Each row below is a small network's average activation on inputs in which a field has the value named, seen along a few directions.
Values that are neighbours, or in one group, have similar rows; names and order tell nothing.
In the rows, 500 means zero.
Strong random noise was added to every row along 2 fixed directions; ignore it. To show where, here is one row again and again, with new noise each time:
454 563 368 614 533 461 374 569 392 398 520 583 612 570
379 483 347 575 545 438 467 593 413 457 458 546 579 481
519 338 479 168 690 655 373 513 557 560 297 535 591 426
334 346 362 406 603 476 547 597 482 557 337 500 543 360


Values of NUKED:
dab: 482 581 446 419 577 435 324 476 509 462 482 531 615 505
gidev: 429 377 664 592 474 499 565 537 436 524 556 443 409 444
fuvuf: 509 272 530 337 530 604 355 449 523 540 370 357 523 379
vup: 395 518 350 602 275 384 822 414 433 420 505 560 431 513
nukag: 564 446 610 591 581 527 436 451 425 518 552 336 483 497
foz: 593 638 426 492 503 571 462 489 621 427 507 642 537 649
veri: 550 543 756 543 541 562 455 362 478 502 585 517 504 517
popu: 607 764 538 838 356 412 609 496 466 393 640 560 368 670
tum: 522 328 604  73 517 610 351 533 603 732 277 382 549 450
gem: 384 630 309 587 391 434 413 572 439 499 615 547 535 612
nagi: 442 420 533 735 501 277 794 492 437 643 630 453 438 359
sapin: 648 440 652 455 510 642 649 438 461 481 540 539 507 453
dazem: 360 317 617 214 663 521 539 505 478 695 436 307 378 286
gif: 425 504 558 589 474 439 403 553 431 549 475 397 513 336
mufe: 623 741 408 709 346 406 492 475 506 422 594 633 437 681
toder: 532 705 449 537 414 519 341 538 623 289 530 584 521 631
zedop: 466 506 482 440 528 506 738 516 750 551 512 493 427 402
sison: 677 518 673 461 534 653 541 405 599 405 653 526 431 617
matun: 574 351 372 285 496 540 526 523 533 601 272 476 531 521
NUKED is arranged as a ring.
- Name the neighbours of mufe, in listed order. => vup, foz
- Name the neighbours of dab, in listed order. => tum, gem
- Name the neighbours of popu, in listed order. => zedop, sison
- Name the neighbours of nagi, in listed order. => veri, sapin

Values of FEVIS:
bedo: 541 416 494 440 410 562 711 465 547 479 447 499 348 427
tasep: 525 457 461 360 511 468 365 573 557 571 385 433 530 506
tunub: 439 413 583 461 545 517 479 524 436 573 486 482 580 465
pizaf: 328 243 384 127 576 590 591 489 665 710 192 531 469 308
fetaf: 615 555 548 344 570 650 168 467 501 399 526 508 580 583
rases: 504 645 573 724 414 456 449 488 348 364 737 500 553 544
tozag: 403 459 543 520 532 498 561 472 465 570 482 393 515 307
pima: 599 636 650 592 523 497 463 471 495 476 636 481 537 572
ton: 276 478 253 569 461 331 687 645 517 575 351 553 466 477
tuz: 563 394 585 460 491 521 614 419 570 460 539 513 403 531
piguf: 726 436 689 274 577 722 418 389 596 546 556 530 481 525
safak: 362 414 370 450 521 361 550 563 512 551 322 474 467 449
bem: 439 337 500 416 579 564 497 536 461 571 322 421 525 386
pereb: 687 625 525 457 573 556 574 437 641 508 557 550 463 552
FEVIS is arranged as a line.
- Name the neighbours of bem, in listed order. => tunub, fetaf
- Name the neighbours of tuz, in listed order. => bedo, piguf
- Name the neighbours of rases, in listed order. => tozag, pima
